A small network was shown many inputs. Here are its activations along a few directions, one row for each input.
Each table varies a few parts of the input and shows all the possible inputs, shuffled.
A made-up example of a description, with smaller parts first: one of 8 places around a ring, together with either a single point or one of 9 places along a line or (one of 3 separate values, together with one of 6 places along a line).
Shared parts are said once, and a part with two or three values counts as separate values.

A family of inputs:
x1: [ 18.7  30.9  -1.1 -60.1 -28.6 -28.0  28.1   0.3   3.2 -36.8  23.1  40.1]
x2: [-19.7 -37.7  20.1  38.9   5.6  -2.7 -53.2 -60.6 -40.1   1.2 -26.3 -33.8]
x3: [ 41.6  10.8 -13.8 -49.1 -32.4   1.9  13.8  -2.3  17.1 -23.2  -2.8  37.5]
x4: [  4.1  43.3 -14.0 -49.0 -31.4 -15.8  60.2  14.2  12.8  -2.8  15.5  21.9]
x5: [ 21.3  -3.4 -39.1 -20.8  48.9   1.3  44.1  47.4  49.3   1.8  11.6  12.8]
x6: [ 20.2 -15.5  -4.1 -62.0  -3.6 -11.5   0.7  27.8  48.4 -26.0  -1.3  42.3]
x7: [-26.7  -5.4  20.2  69.7   3.8  13.6 -49.6 -21.3 -38.0  35.7  11.7 -29.3]
x8: [ 32.2 -12.9 -36.8 -66.5  25.2 -17.9  -9.9  30.1  39.5 -21.2 -10.6  34.3]
x9: [-19.3   5.7  27.7   0.9  -2.6  -2.6 -81.7 -28.7 -29.4  23.0 -12.3 -49.0]
x10: [ 22.6 -24.8  -9.7   7.8 -11.1 -13.1  42.2  46.2  27.5  -3.0   9.0  45.8]
x11: [ 43.9 -14.7 -19.8 -13.7 -39.8  -6.7  27.6  -0.9  -5.6 -28.6  18.6  38.8]
x12: [-23.8  16.0  26.0  45.9  19.3  22.2 -29.9 -15.6 -21.1  55.3   3.8 -56.7]
x13: [ 12.9  -2.5 -52.7 -53.9  32.5   4.4  16.3  40.1  54.0   3.7  -8.2  26.0]
x14: [-29.6 -15.5  15.3  72.3   7.4  -3.4 -31.2 -43.7 -31.0  15.4 -23.9 -39.3]
x15: [-22.7  -9.9  26.2   7.8  11.8  -0.8 -69.1 -60.4 -17.7   3.3 -44.3 -36.0]
x16: [ 23.9 -21.4 -46.0   3.9  22.0 -21.1  28.8  49.4  25.5 -11.2  11.2  34.4]
x17: [ 15.9  26.2  -6.6  13.1 -31.1 -23.2  62.2  14.2  -4.1 -26.0  43.7  42.9]
x18: [-27.4  -1.2  26.2  52.3  33.8  22.9 -17.0 -48.2  -8.5  35.7 -27.6 -43.5]
x19: [ 35.0 -39.7 -40.9 -32.5  18.8 -24.4   4.5  32.4  17.5 -25.9  11.3  36.0]
x20: [  5.2  -3.3 -19.1 -52.2  -5.0   0.1  33.2  41.6  56.4   6.7  -7.0  22.4]
x21: [-54.4  19.0  28.4  19.9  18.6  33.0 -46.5 -18.4 -26.9  10.3 -25.8 -40.6]
x22: [ 29.5   3.3  -3.9 -27.0 -38.3 -32.8  45.3   1.4 -24.4 -30.3  35.4  45.7]
x23: [-38.9  18.6  40.1  48.1  25.4  26.2 -13.4 -10.1 -37.0  20.2 -16.8 -55.3]
x24: [-31.4  -5.3  36.8  69.1   8.6  21.4 -30.0 -15.1 -59.8  13.2 -16.9 -22.5]
x25: [ 30.2   9.4 -24.4  21.2 -40.7 -10.8  52.5  19.1   6.2 -18.9  20.4  24.9]
x26: [ 27.5 -39.2  -8.3 -30.5 -17.8 -28.3  21.0  33.9  20.4 -23.8  12.5  33.4]
x27: [ 11.4  -3.5  -8.9 -17.5   7.2  -8.0  61.6  51.3  50.2   4.3  11.0   7.0]
x28: [-28.3   5.0  45.3   3.5  10.1  13.3 -66.6 -26.2 -46.5  -4.9 -35.0 -33.0]
x29: [ 14.6  44.8   0.4 -13.1 -15.3 -15.0  85.6  18.9  11.6  -5.3  35.3  10.7]
x30: [-36.3  15.8  16.2  16.2  12.3  32.3 -63.1 -27.3  -8.9  46.9  -5.1 -39.3]
x31: [-16.8 -22.0  22.0  31.8  -9.2  -5.7 -65.7 -29.2 -51.2  20.5   5.0 -46.6]
x32: [-33.2 -21.4  35.9  35.3   8.8  14.0 -54.1 -29.2 -61.0 -19.3  -7.2 -33.1]
x33: [ 11.8  24.4 -33.9 -33.4 -24.0  21.1  36.1   8.1  38.9  -9.8   8.1  25.6]
x34: [ 23.5  24.6 -17.7   1.6  -7.2  22.5  62.7  12.8  35.7 -11.8  28.5  13.8]
x35: [-37.6   1.8  13.7  21.8  18.2  21.7 -45.3 -51.9  -3.4  31.6 -44.6 -37.9]
What is each input in this table made of? -> one of 5 places around a ring, together with either one of 3 separate values or one of 4 places along a line
The inputs of x35 and x18 match in every part but the place on the ring of 5. If x13 is changed in the same way as x35 into x18, which row does it become? -> x5
List by row number the other rows that have the place on the ring of 5 in common with x8. -> x1, x3, x6, x9, x15, x28
A walk changes only the place on the ring of 5. It starts at x26 and steps to x6. List the rest of the walk in order. -> x20, x27, x10
A walk changes only the place on the line of 4. It starts at x19 and steps to x26. List the rest of the walk in order. -> x11, x22

A family of inputs:
x36: [-47.7   5.2  31.2  47.7  27.9  30.7 -44.0 -28.3 -24.2  31.1 -22.7 -56.7]
x37: [-38.3   5.5  12.8  61.8  37.1  36.2 -26.7 -40.8  -2.3  36.9 -17.0 -56.8]
x38: [ 35.7  -2.8 -34.6 -44.5 -11.9 -24.9  57.9  44.6  37.4 -14.6  13.4  47.0]
x39: [ 36.3  23.9 -29.8 -67.4 -22.9  -6.8  59.5  33.7  38.4 -21.0  12.8  47.6]
x40: [-24.0  -7.9  23.7  20.3   5.6  10.4 -79.7 -34.4 -36.4  14.4 -13.6 -43.7]
x41: [ -7.1  38.5  37.6  93.6 -68.9  -9.4  61.9 -35.6 -77.5 -28.6  66.3   1.8]
x42: [-32.6  -6.1  40.2  27.1  13.0  19.1 -72.1 -31.0 -36.1  22.0 -16.6 -41.7]
x43: [ 39.0  -8.6 -35.4 -37.3  -8.1 -24.7  59.0  50.3  37.7 -14.4  14.0  45.8]
x44: [-37.5   0.9  40.1  39.8  21.7  28.0 -55.4 -27.8 -32.2  33.0 -16.5 -51.3]
x45: [ 40.6 -17.9 -40.1 -27.6  -0.3 -19.6  61.3  59.6  34.2 -13.5  17.0  43.3]
x46: [-14.6 -30.2  17.0  10.3  10.0   1.9 -72.4 -46.9 -24.3 -22.3 -30.5 -21.4]
x47: [ 37.4   9.2 -31.3 -53.1 -16.1 -21.1  58.6  37.3  45.2 -17.7  16.8  47.5]
x48: [ 36.2  -0.3 -32.0 -48.2 -10.7 -22.8  61.2  42.2  37.8 -17.5  11.8  42.6]
x49: [-44.5   8.5  23.4  60.9  31.8  33.6 -35.5 -33.8 -10.8  38.3 -24.7 -51.2]
x50: [-22.5 -14.4  23.0  21.0   8.6   3.7 -73.2 -41.4 -39.5  10.9 -21.7 -27.1]
x51: [ 34.9  14.0 -30.8 -58.1 -19.7 -18.7  56.3  37.0  40.9 -19.2  11.1  49.3]
x52: [ 42.4 -13.7 -38.3 -32.7  -4.0 -22.1  58.3  57.3  37.1 -14.8  20.3  45.4]
x53: [-26.5 -26.9  17.9  13.6   3.9   0.2 -73.3 -51.3 -27.1  -8.1 -21.7 -23.3]
x54: [ 34.4  18.1 -29.8 -63.4 -23.6 -10.8  60.0  33.9  41.0 -18.6  14.9  48.6]
x55: [-41.6   5.2  35.2  36.2  26.6  17.2 -61.7 -24.6 -39.3  23.8 -13.6 -45.6]
What is each input in this table made of? -> either a single point or one of 9 places along a line or one of 10 places along a line
Which of the alternatives is x36? -> one of 10 places along a line

A family of inputs:
x56: [-30.0  34.3  22.0   1.0  -6.0  10.9 -34.9 -45.0 -34.2   7.8  -7.9 -22.3]
x57: [-14.6 -37.5  19.6  42.5  -4.0 -13.5 -32.9 -24.3 -35.4  -5.1  -3.4  -6.5]
x58: [-15.4 -22.9   0.7  61.2  21.2  18.7 -34.1  -8.2 -25.0  16.8 -10.3 -24.5]
x59: [-25.3   3.3  16.2  42.4  39.7  10.6 -17.5  -9.9  -6.0  29.7  -5.4 -50.7]
x60: [ 19.2   4.8 -17.2 -15.9 -14.5  -6.0  59.0  13.2  19.9 -28.7   5.4  31.0]
x61: [-35.0  24.1  33.3  20.1   1.3  38.1 -23.6 -27.7  -1.9  31.4 -17.7 -33.2]
x62: [ 35.1   7.9 -27.2 -13.5 -22.4 -11.9  52.6   2.8  25.0  -7.7  18.4  31.0]
x63: [  9.0 -37.4 -30.7 -90.0  49.6  -8.4 -51.6  25.3  60.4   8.6 -48.0   4.1]
x64: [ 17.5   8.8  -8.4 -20.1 -10.5 -14.4  50.4  38.4   8.1 -25.0   4.7  29.4]
x65: [ 17.6  12.2  -8.7 -20.5  -9.5 -14.2  37.2  46.1  12.8  -9.4  32.5  33.7]
x66: [ 27.0   8.0 -26.7 -18.0 -25.9 -14.9  41.2  26.6  21.6  -0.8  33.6  28.7]
x67: [ -5.0  -5.6  27.1  10.9 -19.0   4.9 -45.8 -37.3 -45.1 -17.6  -1.9 -20.8]
What is each input in this table made of? -> either a single point or one of 5 places around a ring or one of 6 places around a ring
Which other rows belong to the same alternative as x67? List them by row number. -> x56, x57, x58, x59, x61
